These are the activations of a small neural network, seen along a few directions. Each row is one input.
In each table, some parts of the input vary, and every possible input appears once, in random order.
A made-up example of a description, with smaller parts first: one of 3 separate values, together with either a single point or one of 9 places along a line or (one of 5 places around a ring, together with one of 6 places along a line).
Shared parts are said once, and a part with two or three values counts as separate values.
(in the rows, 128 means zero)

Other details of the inputs shift rows strongly along two fixed directions, in all tables alike. That doesn't count.
These rows show it; all are for the same input, with only those details redrawn:
[ 82  98 137 121 112 126 108 103 143 165 164 110 154]
[130 138 112 133 127 109 132 139 122 141  81 157 101]
[151 154 109 140 124  89 139 161 107 135  43 176  80]
[147 142  93 117 111 138 231  74 109 116 175 109  93]
[136 146 118 141 132  91  96 173 117 143  36 178  99]
[ 88 106 139 126 116 115  88 128 141 162 120 134 139]
[140 148 113 141 129  91 118 164 111 143  46 176  90]
[ 92 111 133 126 118 116 108 119 138 162 139 125 139]

Rows:
x1: [140 130 102 121 129 109 108 151 144 135  61 149  99]
x2: [113 118 123 139 116 102 114 124 162 127 121 108 147]
x3: [108 121 154 123 152 143  97 135 120 109 164  88 177]
x4: [164 145 111 124 121 128 182 113 155 119 105 127  82]
x5: [114  96 166 108 143 173  88 116 164 142 207 103 183]
x6: [109 133 132 134 131 102 109 137 138 119  86 106 124]
x7: [101 118 128 126 115 116 114 123 130 153 126 133 128]
x8: [185 153  97 121 149 169 250  97  71  77 193 139 101]
x9: [185 154 119 126 145 162 205 102  76  71 173 106  96]
x10: [101 111 150 125 123 134  96 108 137 129 149  95 128]
x11: [131 130 145 135 143 162  98 133 101 124 156 133 153]
x12: [153 141 154 135 132 137 111 169 132 105 114 153 157]
x13: [138 126 141 135 148 128  99 150 130 105 142 128 178]
x14: [125 121 135 133  99 129 161 113 163 121 142 110 135]
x15: [125  99 126 105 146 167 101 127 135 128 191 115 168]
x16: [111 133 132 136 110 133 122 113 125 141 138 116 119]
- Describe the family of inputs behind these rows. => one of 2 separate values, together with one of 8 places around a ring
- Which other rows does x14 become when the place on the ring of 8 takes its other values? List them by row number. => x1, x2, x4, x6, x7, x10, x16
- Which other rows does x16 become when the choice among 2 separate values takes its other values? List them by row number. => x11
- Which other rows does x6 become when the choice among 2 separate values takes its other values? List them by row number. => x3

Rows:
x17: [ 93 102 132 114 123 134 106 109 139 166 187 119 168]
x18: [117 128 146 127 136 131  85 133 128 152 111 135 119]
x19: [ 96 118 134 134 106 138 115 107 133 158 178 116 157]
x20: [150 150 115 122 104 141 201  98 134  96 149  99  92]
x21: [156 133 112 110 119 144 199  93 120 115 159 122  84]
x22: [157 134 107 124 124 129 196 100 108  85 159 101 107]
x23: [106 121 129 127 140 126 107 151 109 138 118 140 128]
x24: [116 128 134 138 116 108 116 130 145 139 131 126 148]
x25: [116 130 142 141 119 114 119 144 119 125 107 119 131]
x26: [147 137 112 118 132 131 209 108 107  99 157 106 107]
x27: [143 145 132 126 152 106  95 165 134 130  58 142 113]
x28: [ 87 116 139 123 132 129 127 113 141 137 159 103 168]
x29: [140 131 137 129 130 103 103 159 145 126  66 146 106]
x30: [168 155 130 126 139 162 205 110 103  90 171 135 134]
x31: [134 137 136 143 133 108 108 162  97 134  73 167 102]
x32: [ 94 122 148 134 116 139 122 104 121 149 159 115 150]
x33: [152 147 104 136 143 101 114 178 108  99  53 157 107]
x34: [142 139 120 139 130  98 127 147 133 131  94 144 128]
x35: [180 141 116 120 132 161 186 122 103  73 181 123 133]
x36: [145 163 128 151 128 102 141 152 111 117  56 149 112]
x37: [114 120 132 117 128 120 100 149 154 132 102 128 132]
x38: [160 146 118 120 135 137 199  94 128 101 151  94  96]
x39: [184 141 128 113 130 169 199 116 129  89 168 123 117]
x40: [159 144 113 115 137 150 193  90 109 118 160 112  87]
x41: [144 147 110 117 134 140 207  93  98 115 160 127 108]
x42: [ 98 111 143 132 110 126  96 122 133 122 153  93 157]
x43: [111 114 137 133 123 121  81 137 111 136 124 139 134]
x44: [ 93  93 135 113 128 136  80 120 121 144 169 116 160]
x45: [ 93 110 153 127 128 125 123 105 142 140 161 102 163]
x46: [138 149 104 121 135 144 208  97 100 112 159 125 110]
x47: [ 93  91 142 122 124 135  82 115 122 143 173 112 156]
x48: [111 131 148 139 127 111 121 127 132 133 113 127 144]
x49: [ 94 106 135 131  98 142 108 110 152 158 160 122 144]
x50: [146 148 112 119 132 129 213  95 114 104 151 112 118]
x51: [ 97  98 146 130 132 132  82 106 159 134 164  87 167]
x52: [133 104 153 131 126 145  87 156 160 143 123 151 170]
x53: [153 154 113 123 123 156 192  90 107 117 155 106  88]
x54: [147 154 125 149 129 110 124 167  87 126  56 167  90]
x55: [ 92  96 135 119 138 146  68 109 140 152 169 110 164]
x56: [ 99  89 135 114 112 126 111 113 172 154 158 109 166]
x57: [ 94 113 148 120 106 144  94 116 145 150 152 116 133]
x58: [ 93  94 146 100 123 138  87 118 150 161 159 120 147]
x59: [ 97 105 134 116 120 121 116 109 155 152 178 101 177]
x60: [112 119 118 131 146 137  78 136 129 138 121 134 141]
x61: [155 153 129 136 125 100 117 166 136 112  44 160  85]
x62: [158 125  93 112 115 141 209  94 126 127 156 133  99]
x63: [115 127 118 128 128 113 120 137 144 139 129 126 155]
x64: [113 122 132 137 117 126  89 137 107 132 122 131 133]
x65: [134 135 119 119 136 119 100 166 128 138  67 167 103]
x66: [100  90 140 124 109 125 114 109 173 150 160 107 157]
x67: [156 149  99 136 121 156 185  86 104 103 157 108  97]
x68: [155 148 121 146 131  93 111 169 108 100  51 155 102]
x69: [156 143 100 126 122 135 203  97 108 124 168 131 105]
x70: [131 142 134 138 141 113 120 143 106 137  86 162 114]
x71: [154 140 150 142 152 126  84 199 108 112  78 177 139]
x72: [101 116 140 138 118 135  90 111 151 128 150  86 159]
x73: [116 126 129 139 102 121 117 133 157 134 113 125 134]
x74: [119 118 130 130 143 119  79 136 146 128 112 118 150]
x75: [188 157 129 148 160 133  93 186 123  96  59 174 128]
x76: [149 135 119 127 128 129 208 104 107  98 157 104 103]
x77: [143 148 120 130 123 140 206  87  98 115 159 127 103]
x78: [109 123 131 130 139 116 114 155 125 126 110 126 136]
x79: [152 140 115 113 111 147 197  91 120 112 160 125  80]
x80: [120 131 149 132 133 118  92 138 147 133 103 116 127]
x81: [154 157 116 127 120 144 198  95 126  99 148  87  97]
x82: [ 97 106 147 135 124 130  82 108 157 131 155  91 162]
x83: [147 134 115 124 129 140 202 100  91 111 165 121  94]
x84: [136 123 168 127 154 148  65 165 150 134 123 131 167]
x85: [152 146  99 135 145 110 109 176  90 113  55 174  98]
x86: [ 93 111 139 110 142 148  92 118 139 157 160 110 147]
x87: [119 116 139 113 128 115  96 145 153 137 102 129 132]
x88: [114 122 148 138 126 109 112 144 124 128 111 126 132]
x89: [155 139  96 133 130 114 136 162 125 135  58 180  95]
x90: [155 143 112 142 117 110 132 153 126 134  64 183  86]
x91: [115 122 122 133 143 124  86 139 146 123 112 117 149]
x92: [159 152 113 149 141 118 104 150 106 119  58 167  91]
x93: [159 145 110 134 143  94 108 177 106 102  46 161 106]
x94: [ 99 121 136 135 104 126 122 110 149 143 168  97 166]
x95: [119 125 137 113 149 130  86 138 127 155 112 136 126]
x96: [106 105 161 124 127 151  87 130 151 149 196 124 204]
x97: [ 94  93 128 119 113 132 115 117 172 149 157 107 165]
x98: [ 94  95 142 128 134 146  71 104 141 150 171 107 159]
x99: [112 124 116 126 130 125 113 135 128 153 138 142 146]
x100: [114 115 135 135 107 114 111 132 163 138 116 133 135]
x101: [ 90 100 143 116 133 136 105 122 119 151 168 117 148]
x102: [152 148 103 131 114 136 203  95 108 122 169 133 104]
x103: [160 134 108 137 124 109 136 152 127 138  65 178  89]
x104: [156 162 115 133 155 105 116 175 126 116  39 153  96]
- Describe the family of inputs behind these rows. => one of 8 places around a ring, together with either a single point or (one of 2 separate values, together with one of 5 places along a line)
- The inputs of x98 and x40 match in every part but the place on the ring of 8. If x51 is changed in the same way as x98 into x40, which row does it become? => x38
- The inputs of x60 and x65 match in every part but the place on the ring of 8. If x92 is changed in the same way as x60 into x65, which row does it become? => x79
- Which other rows does x61 become when the place on the ring of 8 takes its other values? List them by row number. => x24, x48, x68, x80, x82, x88, x100
- Which other rows does x28 become when the place on the line of 5 takes its other values? List them by row number. => x36, x45, x48, x50
- Which other rows does x19 become when the place on the ring of 8 takes its other values? List them by row number. => x32, x49, x53, x54, x57, x64, x67
- Which other rows does x47 become when the choice among 2 separate values takes its other values? List them by row number. => x22
